A small network was trained on invented records. Each row is its activation on one of them, seen along a few directions.
After each row come some of the record's fields: SEP, SOM, MIVUR, KAZ.
A field that a record lacks is left out.
Other fields move the rows too, some of them a lot.
Random noise pushes rows far along 14 fixed directions. That doesn't count. These rows show it; they differ only by the noise:
427  -227  -409  -725  533  -381  414  193  -419  813  124  159  -383  -120  -681  -74  290  263  33  -55  -79  124  577  102  -220  436  -422  -399  -401  -109  -20  -123
154  -22  43  226  68  -158  86  -10  217  -479  -129  102  -255  -339  469  -246  165  218  -5  44  80  -166  -283  5  153  -29  -147  129  -124  537  -75  -364
134  -183  24  -112  55  -434  -273  -241  -359  -372  283  178  -383  404  -309  122  -147  -125  75  105  220  33  -305  -283  141  122  325  -153  -181  -12  177  45
-261  -365  42  312  85  407  -73  530  307  -426  204  -328  272  112  390  -448  -213  103  -177  146  259  0  -378  583  -83  -389  135  302  282  107  -250  -146
202  517  334  -133  -35  -25  -507  -114  -510  -165  162  130  72  -174  168  -246  220  255  552  -9  257  328  -276  -229  55  -144  186  474  230  224  -332  -264
-131  523  -647  -387  360  301  157  -326  303  159  -104  -158  23  -238  93  -347  -12  -374  -398  48  -7  276  351  -224  -206  -466  196  -119  206  -54  14  -279
-46  141  239  -204  236  -67  -349  -260  -250  -322  -182  240  1  -224  327  173  323  136  -201  -104  224  -268  9  68  201  128  87  -141  -150  -40  38  113
82  63  -40  -230  -8  165  288  302  382  -80  613  -65  117  -341  13  440  51  76  -73  -368  -46  -2  44  247  -61  96  -53  -79  257  -317  492  185
-705  101  -81  -259  179  440  -264  -23  -326  131  234  -344  589  -40  -205  -10  -66  -192  322  92  154  602  89  380  -51  -279  404  74  171  -211  -223  269
143  -15  83  78  -68  351  72  43  50  -179  215  -165  78  -26  -132  64  -177  -91  272  -256  -357  -164  -280  -183  -205  -356  7  440  556  -132  -165  -141
463  -154  119  -369  369  128  -90  245  -806  375  -200  116  -107  -16  -291  -194  148  276  -4  10  -12  -241  156  186  -309  39  -425  167  268  -139  -421  -209
-447  199  390  -180  329  198  -136  -293  -310  -266  -534  -162  -126  -299  784  -353  -147  -206  -102  230  182  -253  -247  -286  -9  -154  215  -148  564  136  -621  -435
-303  3  94  -39  572  163  -559  -90  -102  -33  -124  -52  527  -111  187  -461  301  318  -162  -160  371  69  142  385  69  -128  269  72  -428  49  -294  -56
-58  110  -345  -401  425  -161  -32  186  -218  -223  451  47  -281  57  19  36  -134  -280  609  -147  554  198  -509  51  -142  -148  485  104  165  88  64  -55
158  220  -52  -490  -109  -216  33  36  -205  -136  264  98  -419  49  207  -16  -24  -6  -541  572  358  256  113  83  69  126  -12  -459  181  -99  220  -130
526  233  -168  168  -58  302  -220  -31  111  -44  -189  286  187  -260  -175  27  371  127  -545  -418  -189  -129  379  -268  12  -28  -280  314  154  -168  442  317

175  19  705  268  386  -216  -35  65  -249  241  18  -155  70  -372  82  -478  -249  247  439  -457  168  -87  -258  -618  -233  380  84  33  251  230  -232  -691
{SEP: ferab}
-610  -244  -320  87  -103  383  -106  72  -130  -22  -561  -121  118  287  207  -45  -23  -417  -11  374  -40  119  44  299  82  -287  117  120  134  -64  -359  476
{SEP: kurag, MIVUR: vofur}
76  91  -8  -76  61  190  278  -12  356  -8  -353  115  -24  -238  402  222  259  11  -202  -256  -352  -617  117  -9  -24  -2  -217  -68  73  -201  -64  16
{SEP: ferab, SOM: zon, KAZ: mido}
232  -199  -286  181  346  -140  80  -30  139  140  -364  216  -183  -163  -237  -68  106  -69  0  -536  -63  -278  64  -405  -43  239  -92  8  -234  113  184  141
{SEP: ferab, SOM: sugub, KAZ: mido}
-101  58  63  254  78  211  -207  -369  -194  -341  -350  101  487  -227  65  298  443  165  118  -59  -152  -399  -27  649  145  -368  -184  319  -486  182  -152  96
{SEP: ferab, SOM: sugub, MIVUR: vofur, KAZ: goge}
-201  -359  -118  -344  69  191  207  134  -363  529  -540  -51  -163  138  -72  -77  148  4  -262  399  -278  -148  492  297  -97  80  -364  -261  -5  -237  -528  162
{SEP: kurag, MIVUR: vofur}
35  73  141  -121  -516  -39  180  -22  -153  -169  51  70  -90  215  125  208  182  83  -390  767  -68  -26  147  508  167  -66  -297  -202  -108  -81  -24  -26
{SEP: ferab, MIVUR: momar}
-105  77  -82  -220  -482  72  122  66  -53  -84  -194  158  -92  -4  104  391  324  59  -307  435  -217  -82  389  374  45  -42  -215  -196  -44  -157  81  305
{SEP: ferab, SOM: zon, MIVUR: momar, KAZ: mido}
-175  168  13  -391  15  128  174  -106  372  -74  306  -75  -2  -22  149  673  -12  -293  407  -617  -313  -350  -121  -308  -186  -129  378  42  383  -545  90  235
{SEP: kurag, SOM: sugub, MIVUR: momar, KAZ: goge}
-11  365  35  -183  97  154  -225  -45  45  -157  195  -87  74  -33  136  71  -78  -94  278  -235  65  105  -158  -170  -194  -282  312  234  319  -107  15  -133
{SEP: kurag, SOM: zon, KAZ: zor}
507  -174  63  135  -347  -119  38  494  268  -218  7  225  -571  319  433  -352  -42  134  -228  117  78  -276  -283  -285  7  -18  -113  223  373  35  -104  -94
{SEP: ferab, MIVUR: vofur}
404  -316  -4  419  -1  235  243  148  231  -211  35  -294  76  248  -140  -285  -419  101  -542  241  -253  -422  -136  347  -330  -452  -330  201  174  86  -52  -651
{SEP: ferab, SOM: zon, MIVUR: momar, KAZ: zor}
-279  -49  125  364  346  209  -387  89  -405  -12  -314  -74  506  -390  65  -415  96  194  224  -75  361  241  -107  308  55  11  -70  350  -135  501  -226  -46
{SEP: kurag, SOM: zon, MIVUR: momar, KAZ: mido}
294  131  -316  -230  261  -292  -90  383  169  170  344  150  -172  182  -84  -496  206  178  147  -197  440  246  -8  -186  -105  -29  331  155  -123  47  12  -140
{SEP: ferab, SOM: zon, MIVUR: momar, KAZ: zor}
65  -580  663  14  -36  -149  190  422  70  310  319  -249  -17  328  86  -30  -348  289  -352  10  -115  -329  -7  -15  -120  554  -149  -472  173  -466  -94  -133
{SEP: kurag, SOM: zon, KAZ: goge}
-151  34  81  -251  198  143  -50  26  36  673  -346  -30  220  -46  -33  -92  122  -26  -540  -276  -146  -9  721  -330  -67  348  -28  -441  130  -504  19  335
{SEP: ferab, SOM: zon, KAZ: goge}
-239  303  -105  -184  137  -241  170  -345  -36  233  84  -76  44  -238  -168  37  8  -161  250  -8  25  314  156  -204  34  132  215  -306  -206  171  58  -131
{SEP: ferab, SOM: zon, MIVUR: momar, KAZ: goge}
-13  397  138  -149  212  255  -481  192  -354  73  272  147  395  -88  -134  179  212  -60  736  -710  353  102  -252  -165  -124  -124  459  562  342  -324  29  424
{SEP: ferab}
217  -133  199  126  -91  -424  267  157  231  -231  354  -45  -314  -12  444  -109  -223  243  -138  330  226  79  -313  287  122  260  -192  -289  -215  330  165  -511
{SEP: kurag}
-522  -15  37  -125  450  318  37  129  117  185  -252  -192  278  -94  325  -278  -21  -199  -95  -266  180  -289  43  -66  -138  -66  303  -132  205  -211  -331  2
{SEP: ferab, SOM: sugub, MIVUR: momar, KAZ: mido}
463  -144  499  42  310  -196  -577  118  101  -461  354  308  43  418  283  76  11  266  -488  -543  581  -736  -361  29  51  253  342  -47  -135  -463  348  56
{SEP: ferab, MIVUR: momar}
-285  -235  138  -191  412  -98  -165  -568  -174  -498  -250  16  -82  45  85  347  -49  -121  68  -21  -85  -576  -247  286  31  -257  230  -228  -421  14  -246  -214
{SEP: ferab, SOM: zon, KAZ: mido}
293  231  288  299  -168  -79  -83  -97  -252  -5  -72  84  -47  -106  76  -156  -111  38  -155  129  176  167  -85  -423  151  281  -166  -26  254  165  210  -132
{SEP: ferab, SOM: sugub, KAZ: zor}
-52  391  -402  291  -171  210  -5  -112  222  -300  79  -15  -37  -229  17  21  -181  -424  394  -142  7  495  -303  -427  83  -256  200  401  370  367  292  126
{SEP: kurag, SOM: zon, KAZ: zor}
-20  285  -656  -424  -134  113  728  -7  457  298  148  -140  -235  -350  89  167  3  -274  -204  325  -296  316  362  158  -51  -87  -319  -296  172  9  263  -60
{SEP: kurag, SOM: zon, MIVUR: momar, KAZ: zor}
-402  375  -105  194  -398  60  102  -259  -24  -152  -188  -30  195  -293  79  125  280  -124  381  348  -97  405  36  111  174  -202  44  175  -97  381  -27  147
{SEP: ferab, SOM: sugub, MIVUR: momar, KAZ: goge}
-129  -151  -9  10  112  87  166  -103  -246  -6  -189  -68  23  -256  11  172  -85  -6  156  232  -146  63  -52  371  36  -13  -358  -5  -90  284  -120  -54
{SEP: kurag, SOM: zon, KAZ: zor}
-114  -22  281  495  -47  -77  -174  -441  -175  -174  -159  -188  249  44  -257  -457  -135  24  87  215  -84  118  -66  -380  10  -129  146  87  -181  398  -259  -422
{SEP: ferab, SOM: zon, MIVUR: momar, KAZ: goge}
-243  49  191  73  69  -240  -324  -374  -383  -165  -171  125  242  -103  -43  140  327  281  -251  344  246  0  238  490  233  144  -48  -303  -669  179  131  76
{SEP: ferab, SOM: zon, MIVUR: momar, KAZ: goge}
213  -326  293  484  207  84  -330  18  114  -134  145  -72  294  8  -160  -297  -177  306  -127  -398  11  -100  -207  -71  40  99  -56  212  -152  98  50  -186
{SEP: kurag, SOM: zon, KAZ: mido}
-166  148  -5  212  -105  310  -571  -574  -149  -445  -312  132  305  -127  -199  324  42  -144  -452  -127  -84  -12  196  -164  198  -173  94  115  -73  -63  387  452
{SEP: kurag, SOM: zon, MIVUR: momar, KAZ: mido}
342  357  212  71  -625  -245  212  -245  -23  -466  447  29  -359  -125  259  188  -78  152  563  476  -213  286  -540  93  197  -230  -269  283  48  510  -139  -568
{SEP: kurag}
-119  -339  213  431  182  -7  -515  -80  232  -310  48  -41  208  386  -101  -301  0  138  437  -515  -127  -335  -427  -303  -37  -308  499  491  -296  32  -391  13
{SEP: kurag, SOM: zon, KAZ: goge}
-203  -28  -315  227  -12  272  333  28  275  119  19  -207  222  -251  -146  -121  -177  -257  -86  -11  -71  272  80  -58  76  -69  -82  18  170  109  233  107
{SEP: ferab, SOM: sugub, MIVUR: momar, KAZ: zor}
227  62  -297  153  -476  -144  283  178  388  -102  309  -59  -283  167  38  -201  -216  -162  -362  458  90  501  31  -220  85  33  -71  -73  173  128  386  -93
{SEP: kurag, MIVUR: momar}
-150  254  -316  -140  264  -54  -298  -202  118  72  -208  158  -58  236  36  -312  119  -334  68  -270  317  111  0  -598  74  -94  603  101  -79  -93  -56  271
{SEP: ferab, MIVUR: momar}
-102  -138  50  248  150  90  26  -190  144  -1  227  -186  384  -3  -347  232  -189  -55  255  -415  -239  -65  -77  55  -104  -88  58  72  -191  -68  141  -20
{SEP: ferab, SOM: sugub, KAZ: goge}
231  208  -172  -267  -360  -73  128  165  320  108  224  151  -21  45  -49  32  470  359  -316  233  -123  64  403  320  47  -58  -137  -62  -353  -114  46  62
{SEP: ferab, SOM: zon, MIVUR: momar, KAZ: mido}

Here are new rows. What are their fields?
-204  -64  26  263  100  28  -286  -505  247  -472  -243  68  162  -92  68  331  25  -71  -103  -330  -224  -347  -106  -19  139  -130  144  64  -352  89  220  104
{SEP: kurag, SOM: zon, MIVUR: momar, KAZ: mido}
-179  66  -93  -94  216  26  -171  -183  -458  205  -329  11  144  -280  -126  13  80  48  -126  215  207  345  383  353  41  123  -241  -188  -246  210  83  50
{SEP: ferab, MIVUR: vofur}
124  243  124  -286  -133  50  -82  128  39  418  24  137  -72  171  88  -51  51  -127  -446  -171  29  22  267  -667  85  287  149  -225  492  -643  133  419
{SEP: ferab, SOM: sugub, KAZ: zor}
5  -577  248  110  265  -84  -221  313  -710  188  -324  9  -150  175  -278  -170  -335  -43  -197  125  317  -115  34  -46  -137  491  -164  -288  240  -35  24  108
{SEP: ferab, SOM: zon, MIVUR: vofur, KAZ: mido}
284  149  141  -467  -325  140  89  178  -502  -3  162  5  -187  59  -72  278  -94  134  90  440  -158  44  32  401  -273  -173  -313  75  504  -183  -182  -230
{SEP: ferab, SOM: zon, MIVUR: momar, KAZ: mido}
159  -198  -78  -81  44  -9  104  574  -323  -97  240  89  -204  -101  136  231  -189  -4  216  115  364  166  -351  533  -35  210  -259  63  323  131  242  163
{SEP: kurag, SOM: zon, KAZ: zor}
-14  115  -111  -82  647  -181  61  -156  -15  128  -10  -44  -32  -263  -4  -42  -234  -168  120  -366  289  -103  -148  -190  -217  187  170  -261  -38  79  208  -315
{SEP: ferab, SOM: zon, KAZ: mido}
198  287  451  197  -848  100  -220  295  146  49  528  -39  263  148  25  -217  108  308  -276  274  4  516  137  -257  254  113  28  158  336  -270  72  183
{SEP: ferab, MIVUR: vofur}
243  -54  -45  -56  132  399  -216  331  -59  21  345  -38  462  269  -121  57  96  226  236  -214  19  -166  -165  835  -264  -526  -63  550  -5  -228  -235  10
{SEP: ferab, SOM: sugub, KAZ: goge}
334  115  201  121  -222  -279  -477  129  -118  -197  -52  283  -134  329  131  -231  216  233  -6  9  270  -66  -112  -297  96  85  187  226  -93  97  -83  76
{SEP: ferab, SOM: zon, MIVUR: momar, KAZ: goge}
374  -244  301  -405  -215  -477  -26  553  -44  214  582  145  -345  556  -142  -29  112  442  202  98  94  23  -78  94  -76  274  85  -104  -168  -287  -207  -52
{SEP: ferab, SOM: zon, KAZ: mido}
125  -213  58  76  -124  -373  271  -130  35  -166  83  113  -308  30  -146  505  -156  -104  -184  54  -134  -236  -73  -19  68  333  -170  -429  -151  -30  457  83
{SEP: ferab, SOM: zon, KAZ: goge}
-137  -585  159  388  436  -52  -71  -87  289  42  -120  -244  91  322  -78  -140  -613  -272  -284  -527  -40  -389  -158  -512  -147  252  270  -280  55  -260  163  -13
{SEP: ferab, SOM: sugub, KAZ: goge}
-10  55  84  50  119  -57  -189  -98  51  -8  -465  170  -161  95  357  -79  0  -196  -255  -190  82  -280  3  -437  59  125  156  -91  111  -113  -15  156
{SEP: ferab}
45  1  -61  119  -427  280  86  9  -183  35  -2  -178  143  8  -422  116  -107  6  360  251  -534  186  13  85  -164  -411  -264  476  307  60  -258  -78
{SEP: ferab, SOM: zon, MIVUR: momar, KAZ: mido}
-288  -236  -275  172  176  -319  -27  -509  57  -42  -518  160  -357  133  -83  -188  87  -298  479  -153  -214  -82  -194  -630  287  51  295  73  -511  386  -358  150
{SEP: kurag, MIVUR: momar}
-235  -102  -381  104  20  147  -258  111  -182  -171  -812  270  -184  165  277  -21  348  -241  214  30  48  -191  -94  52  59  -224  26  374  -62  227  -351  540
{SEP: kurag, SOM: zon, KAZ: goge}
101  -249  -128  336  32  -47  396  66  295  37  51  -155  88  -266  -181  -93  -40  183  -28  98  -147  68  83  422  -76  28  -363  -26  -357  366  158  -319
{SEP: ferab, MIVUR: vofur}
-248  105  367  -591  -16  -19  -288  146  69  508  224  -14  298  120  130  -100  379  444  -144  -98  29  173  527  82  70  314  220  -322  -172  -579  -291  217
{SEP: ferab, SOM: zon, MIVUR: momar, KAZ: mido}
